A small network was shown many inputs. Here are its activations along a few directions, one row for each input.
In each table, some parts of the input vary, and every possible input appears once, in random order.
A made-up example of a description, with smaller parts first: values(2) and (point or ring(9) or (line(4) and ring(8))).
Shared parts are said once, and a part with two or three values counts as separate values.

Other details of the inputs shift rows strongly along two fixed directions, in all tables alike. That doesn't count.

Rows:
r1: [-28 -10  16  44  -7 -21 -11 -56  31 -44  18  -9]
r2: [  1 -45  -1 -23   0  11  36  43   5  44  -6  33]
r3: [-21 -22  45 -16 -17  20  13  14  -8   2  28   4]
r4: [ 38  45 -50  -5  24 -13 -19  -1  -6  -1 -18 -12]
r5: [ 29  44 -48   4  16   2 -27   8 -31  -4 -24  -9]
r6: [ 42  42 -53   0  28  -9 -24   2  -7  -7 -17 -12]
r7: [  1  -3  26 -37  -4  42  21  27 -15  18   7   7]
r8: [ 34  45 -45  -2  19 -15 -29   6 -19   5 -21 -12]
r9: [ -7  -1  20 -44 -10  24  20  27 -15  27  10   1]
r10: [ 46  42 -52   3  26  -9 -24   6  -7 -10 -15 -13]
r11: [ 29  52 -47   6  11   5 -18  -1 -25   1 -43 -12]
r12: [-28 -13  26  51 -13 -33 -32 -39   7 -39  12 -13]
r13: [  7   1   7 -47   3  21  33  13  19  20  20   0]
r14: [-23 -19  41 -25 -14   0  11   6   4  15  21  -3]
r15: [-16 -66  22   4 -10   6  31  31  14  20   6  32]
r16: [-24 -59  17  -3 -13  -1  34  20  15  31  -4  26]
r17: [-35 -53   1  71 -11 -35  -8 -29  19 -19 -16  19]
r18: [  7  -1  25 -31  -5  40  19  30 -15  13   7   6]
r19: [-34 -10  21  39 -12 -36 -14 -53  24 -31   7 -15]
r20: [ 41  51 -59  -2  26  -6 -11  -9   4  -6 -16 -10]
r21: [ -1   1  26 -39  -7  36  24  23 -14  23   4   7]
r22: [-22  -8  15  49  -8 -22 -12 -53  31 -48  18 -10]
r23: [-41  -4  24  48 -21 -26 -23 -48  -3 -32   1  -8]
r24: [  6  -9  22 -44   2  19   9  32  -7  22  22   2]
Description of these inputs: line(4) and (point or line(5)).
The inputs of r20 and r13 match in every part but the line(4) part. If r21 is changed in the same way as r20 into r13, which row does it become?
> r11
Which other rows does r10 become when the line(4) part takes its other values? List them by row number.
> r4, r6, r19
List by row number the other rows that have the line(4) part in common with r22.
> r3, r10, r12, r15, r18

Rows:
r25: [  6 -20  24 -57   2  39  36  38  10  17  36   6]
r26: [-62 -31  66  54 -37 -14 -10 -55  10 -35   1 -11]
r27: [ 10 -19  33 -53  -1  28  23  46   2  22  41   8]
r28: [ 55  50 -68 -29  38   9 -13  20 -10  12 -21  -8]
r29: [-53 -33  52  54 -27 -12   7 -60  33 -48  27   2]
r30: [-60 -36  64  49 -25 -29 -18 -56  11 -38  20  -2]
r31: [ 22  62 -73  54  15 -46 -57 -32 -29 -30 -42 -22]
r32: [ -3  -8  21 -60  -8  34  48  26   7  32  28  13]
r33: [  7   4  -9 -45   5  15  19  20   3  19  17  -4]
r34: [  8   6   8 -26  -4  40  11  32 -24  13   1   5]
r35: [  5 -48  18 -40  -4  20  43  51  10  46  -3  25]
r36: [ 36  59 -76  50  27 -37 -47 -39   3 -35 -46 -32]
r37: [-66 -32  62  52 -31 -12 -15 -56   5 -34   8  -1]
r38: [ 15   3   9 -30   3  23   8  35 -19  11  12   4]
r39: [-15 -10  31 -53 -17  39  30  36 -20  35  15   8]
r40: [ 21   4  11 -40   7   8   7  29   3  22  12  -6]
r41: [ 15   9   1 -38   9  26  25  12   6  19   8  12]
r42: [-67 -66  33  65 -30 -41   3 -39  25 -18   5  16]
r43: [ 32  21 -90  83  22 -41 -42 -18 -10 -26 -57   2]
r44: [ 60  50 -59 -27  35  -2 -25  29 -19  17 -16  -6]
r45: [ 60  59 -61 -22  28  13   3  17  -6  15 -34  -8]
r46: [ 34  61 -62  55  19 -41 -57 -31 -21 -31 -52 -27]
r47: [  1 -49  14 -39   3  22  38  49   5  47   5  34]
r48: [-60 -35  52  45 -30 -42 -16 -54  23 -34  35  -9]
What is each input in this table made of?
> values(4) and (point or line(5))
The inputs of r37 and r34 match in every part but the values(4) part. If r30 is changed in the same way as r37 into r34, which row does it become?
> r38
A walk changes only the line(5) part. It starts at r39 and steps to r31. List the rest of the walk in order.
> r48, r33, r32
List by row number the other rows that have the values(4) part in common with r40.
> r26, r35, r36, r45, r46
